A small network was shown many inputs. Here are its activations along a few directions, one row for each input.
Each table varies a few parts of the input and shows all the possible inputs, shuffled.
A made-up example of a description, with smaller parts first: one of 5 places around a ring, together with either a single point or one of 9 places around a ring or (one of 3 separate values, together with one of 4 places along a line).
Shared parts are said once, and a part with two or three values counts as separate values.
In the rows, 128 means zero.

Other details of the inputs shift rows strongly along three fixed directions, in all tables alike. That doesn't count.

Table:
x1: [143 126  67 134 116 113 120  97 149 136  96 103 151]
x2: [144 114 206 185 152  67 117 183 118 157 142 132  86]
x3: [131 142 176 116 151 128  96 130 137 131 120 149 130]
x4: [169 185  74  87 124 158  93  61 177 139  78 128 176]
x5: [128 166 149  92 147 176 114 107 124 104 135 164 146]
x6: [149  93  30 141  98 100 154 137 141 152  99  45 149]
x7: [103 134 152 105 134 163 128 116 118 117 148 141 130]
x8: [139 136 171 106 145 129  98 129 126 125 124 157 133]
x9: [106 100 138 153 133 115 142 143  95 112 138 136 128]
x10: [163 112  95 127 129  85  95 125 147 149  82 110 135]
x11: [156 161 229 138 148 131 100 150 138 143 147 171 112]
x12: [150 125 127 166 108  94 126 149 136 144 114 102  96]
x13: [144 109  21 122 104 109 127 105 140 141 102  85 139]
x14: [ 71  92  73  90  92 178 190 114 107  77 148 130 133]
x15: [146 156 126 118 116 131 138 118 143 140 120 125 115]
x16: [172 202 184  97 144 147  97 110 156 149 116 159 124]
x17: [139 197 220 108 135 182 115 130 130 118 142 172 112]
x18: [184 173  65  80 112 127  79  72 174 150  68 127 172]
x19: [147 165 154 107 144 145  98 106 130 126 117 160 154]
x20: [ 94  79 105 162  89 130 192 154 114 111 164 113  99]
x21: [131  72 100 199 144  41 116 161 121 146 116  82 109]
x22: [133 124 166 161 166  96  99 153 121 135 126 131 120]
x23: [160 154  55 107 127 131  99  89 165 151  88 102 150]
x24: [110 106 169 167 146  84 118 163 112 135 130 135 118]
x25: [143 155 209 139 145 113 118 146 126 141 149 150 101]
x26: [ 69  93  73 126  95 144 182 119 113  94 146 115 134]
x27: [173 154 164 130 137 125 108 128 158 160 122 148 127]
x28: [133 137 176 121 152 120  93 133 135 134 120 147 129]
x29: [172 140 133 147 123 106 110 138 159 160 107 124 119]
x30: [137 101  96 167 140  72 107 144 131 155 113  90 118]
x31: [153 106  31 139 114  95 120 110 144 136  89  86 140]
x32: [ 82 111 104 136  81 166 200 136 107  90 159 113  97]
x33: [151 111  88 145 134  83  97 125 145 164  87  90 128]
x34: [ 76 138  85  84  97 192 172  92 127  86 143 141 152]
x35: [104 137 151 106 137 165 128 118 119 119 140 142 130]
x36: [141 178 212 108 146 157 120 132 137 130 152 174 115]
x37: [ 69  98  91 112  97 154 182 123  98  84 153 135 135]
x38: [165 127 118 147 123 104 126 137 155 163 109 120 119]
x39: [127 107 179 139 151 100 107 159 110 129 125 146 117]
x40: [146 179 172 112 115 164 119 118 142 122 133 147 117]
x41: [138  98 199 191 144  58 126 182 116 150 153 126  83]
x42: [110  81 147 185 152  68 122 173 100 141 150 107 101]
x43: [160 112  52 121 113 103 107 105 146 156  78  88 140]
x44: [ 46  94  95 126 104 176 206 119  93  70 173 131 133]
x45: [154  82  92 166 133  51 101 149 126 166  90  85 117]
x46: [123  98 164 150 148  94 112 155 102 139 136 126 112]
x47: [125 173 133  77 137 198 122  93 127  98 133 166 153]
x48: [148 167 184 118 132 160 121 133 143 135 136 165 122]
x49: [103  66 163 186 149  61 125 184 104 134 131 113  97]
x50: [107 150 135 104 142 168 128 114 125 114 148 142 134]
x51: [101  82  98 158 100 126 192 153 117 127 152 114 105]
x52: [118 146 180 105 141 172 146 149 110 117 162 130 146]
x53: [144 138  87 122 100 125 151 110 147 136 118 106 116]
x54: [176 162  54  87 109 123  88  76 172 148  68 120 169]
x55: [134 155 131  99 143 153 110 115 126 126 131 146 139]
x56: [114 145 128 100 134 165 129 116 113 113 146 147 135]
x57: [ 65  99  94 121  99 152 180 119 108  88 158 127 134]
x58: [131 132 174 129 153 115  98 141 134 135 114 144 125]
x59: [100 122 113  96 109 186 181 124 112 102 169 106 151]
x60: [118 143 173  94 141 163 115 118 111 117 149 158 134]
x61: [123 108 173 158 145  79 109 163 105 136 126 144 121]
x62: [160 119  74 126 115 116 134 130 144 149 109  69 152]
x63: [142 106 181 176 141  89 131 173 125 155 144 136  99]
x64: [ 54  91  89 113 103 184 201 120  83  61 184 133 128]
x65: [142  93  89 169 128  68 119 139 121 143  97 103 132]
x66: [108 138 153 107 138 156 121 118 122 123 140 139 131]
x67: [177 170  55  84 112 146  97  62 167 136  75 125 176]
x68: [118 131 134 116 137 141 124 127 109 118 152 140 129]
x69: [ 63  74  71 150 111 137 190 136  99  86 163 102 118]
x70: [ 80 126 160 130 135 166 157 127 100  92 161 155 135]
x71: [153 201 144  77 155 181  87  85 160 121 110 160 160]
x72: [125 122 165 149 126 116 149 150 123 129 157 133  98]
Description of these inputs: one of 4 places along a line, together with either a single point or one of 5 places along a line or (one of 2 separate values, together with one of 6 places around a ring).
Changing only the place on the line of 4 turns x39 into x14. The same change can be made to x23. Which row results?
Answer: x50
Changing only the place on the line of 4 turns x20 into x48. The same change can be made to x72. Which row results?
Answer: x2
Change only the choice among 2 separate values in x7. List by row number the other rows that result.
Answer: x60
A walk changes only the place on the line of 5. It starts at x27 and steps to x11. List the rest of the walk in order.
Answer: x41, x25, x40
Change only the place on the line of 4 in x60. List by row number the other rows that result.
Answer: x43, x45, x46

Table:
x73: [158 154  90 124 125 121  99  99 161 145  92 128 141]
x74: [110  95 147 166 133 100 134 156 114 127 131 111 117]
x75: [105 138 136 101 127 166 140 123 118 110 144 136 124]
x76: [125 100 162 150 138  94 121 154 115 133 133 139 108]
x77: [161 148  96 116 126 126 105 112 153 137  98 116 157]
x78: [ 86  70  51 161  53 138 243 146 117 106 167  80  87]
x79: [105 143 137  99 121 171 139 113 116 100 146 156 123]
x80: [ 95 129 117  98 109 167 157 116 124 103 143 129 138]
x81: [120 152 142 101 136 168 135 111 117 111 153 147 139]
x82: [161 134  74 116 121 122 112 109 141 146  97 104 141]
x83: [143 124 100 131 119  98 118 119 143 140 100 122 133]
x84: [155 145  91 124 123 115 103 100 151 142 101 122 134]
x85: [124 129 186 158 162 106 108 156 119 141 137 135 114]
x86: [132 159 182  87 144 179 117 119 122 122 147 169 144]
x87: [120 158 159 108 148 171 130 120 123 109 152 156 142]
x88: [150 111 164 162 150  69 101 163 118 156 119 122 127]
x89: [124 123 169 151 152 103 114 150 115 137 141 125 111]
x90: [110  97 147 167 131  96 137 152 111 120 130 131 114]
x91: [147 122  84 113 116 122 118 115 153 145 100 102 137]
What do these inputs look like to the network?
Answer: either a single point or (one of 3 separate values, together with one of 6 places around a ring)
Change only the choice among 3 separate values in x85. List by row number the other rows that result.
Answer: x73, x87
